Each row below holds a small network's activations on one input, seen along a few directions.
Each table varies a few parts of the input and shows all the possible inputs, shuffled.
A made-up example of a description, with smaller parts first: one of 6 places along a line, together with either a single point or one of 11 places around a ring or (one of 3 separate values, together with one of 5 places around a ring).
Shared parts are said once, and a part with two or three values counts as separate values.
In the rows, zero is written as 100.

Other details of the inputs vary at random and push rows far along two fixed directions, the same in every table; ignore that.
To show where, the next rows are all for the same input, with only those details redrawn:
123  57  72 126 132  91  81  93  95 105 104
124  55  69 123 135  94  83  95  96  98 101
108  90 107 113  98  85  84 103 100 119 114
104 100 117 114  84  82  85 102 102 130 121
115  80  95 144 106  79  79  80  98 140 119
124  52  65  86 140 105  89 124  96  60  91
100 104 121  89  81  86  89 121 102 109 116

A family of inputs:
row 1: 108  90 110 134  91  93  87  83 110 127 116
row 2:  96 110 129  75  81  94  93 119 106 106 120
row 3:  92 122 134  60  66 103 105 139 120  86 113
row 4:  56 149 149  29  66  97 119 125  98  65 108
row 5: 105  92 108 109  90  97  91 107 111 101 107
row 6: 107  90  84 146  95 101  95  81  96 142 102
row 7: 112  88  79 108 126 109 108  83  98  86  77
row 8: 102  84  61 122 132  86  94  70  86  93  99
row 9: 105  88  65 137 132  97 100  67  94  91  95
row 10:  90 130 120  78  82 102 111 110 102  90  85
row 11: 108  93  86 101 122 110 112  86  99  84  79
row 12: 100 111 126  97  75  98  97 105 117 116 119
row 13:  67 155 142  39  64 104 122 135 103  57 101
row 14:  96 113  96 149 107  89 110  52 100 131 114
row 15:  81 135 138 111  66  81  97  72  94 143 104
row 16: 112  93  70 109 128 109 110  90 101  91  79
row 17:  89 119 126 120  65  89  90  90  89 160 115
row 18:  93 111  86  71 116 110 121 116 101  50  92
row 19:  88 116 124 108  73  98  94  89  93 151 116
row 20:  88 115 146  56  73 102  93 132 110  88 116
row 21: 106  76  69  55 140 115 111 111  93  51  68
row 22:  96 130 107 137  85  86 103  73 103 146 100
row 23:  95  96 110 101  88 107  93 100  86 116  96
row 24:  89 136 127  65  81 107 123 112 107  89  88
row 25: 124  57  62 140 131  99  89  86 111 105 103
row 26: 105 100 109 139  82  85  88  89 112 136 116
row 27: 115  62  66  76 130 135 107 119  94  53  74
row 28: 116  72  78 123 114  98  92 103 111 100 101
row 29:  72 128 120  85  82  87 104  92  91  92 108
row 30:  88 135 118  67  78 104 112 124 103  82  81
row 31: 101  76  92  92 116 120  96  99  89  96  91
row 32:  85 123 128  60  65 116 108 139  99  84  92
row 33: 101 102 105  99  87 115 106 100 100 115  99
row 34:  95 115 113 114  74 106 105  95 103 134 108
row 35: 123  55  72  89 132 119  96 113 108  55  90
row 36: 113  70  62  68 125 132 111 134  97  52  73
row 37:  77 150 122  88  70  92 109 109 103  93 109
row 38: 107  84  89 112 102 116  99  94  95 107  91
row 39: 110  87 103 126  99  82  81  93 100 130 117
row 40:  85 109  94 111 106  85 103  67  92 114 115
row 41: 105  95  91 147  91 100  94  80  96 143 102
row 42: 111  95  77  96 126 111 114  97 103  82  77
row 43:  74 146 133  64  74 100 121 115 104  76 107
row 44:  85 119 125 116  87  86 100  62  97 143 104
row 45:  97 102  67  72 129 112 114 122  99  35  83
row 46: 116  59  82  74 131 111  89 127  98  51  88
row 47: 106  95  81 115 115  90  96  76  91 115  89
row 48:  97 104  73  68 127 114 119 122 101  40  87
Q: What is each input in this table made of?
A: one of 4 places along a line, together with either one of 4 separate values or one of 8 places around a ring
Q: Changing only the place on the line of 4 turns row 12 into row 24. The same change can be made to row 1. Which row results?
A: row 7
Q: Changing only the place on the line of 4 turns row 10 into row 9. The same change can be made to row 30. Which row results?
A: row 37
Q: Change only the choice among 4 separate values in row 40. List by row number the other rows that result.
A: row 4, row 8, row 29
Q: Change only the place on the line of 4 in row 19. List by row number the other rows that result.
A: row 2, row 21, row 40
Q: Change only the choice among 4 separate values in row 44. List by row number the other rows that result.
A: row 15, row 21, row 47
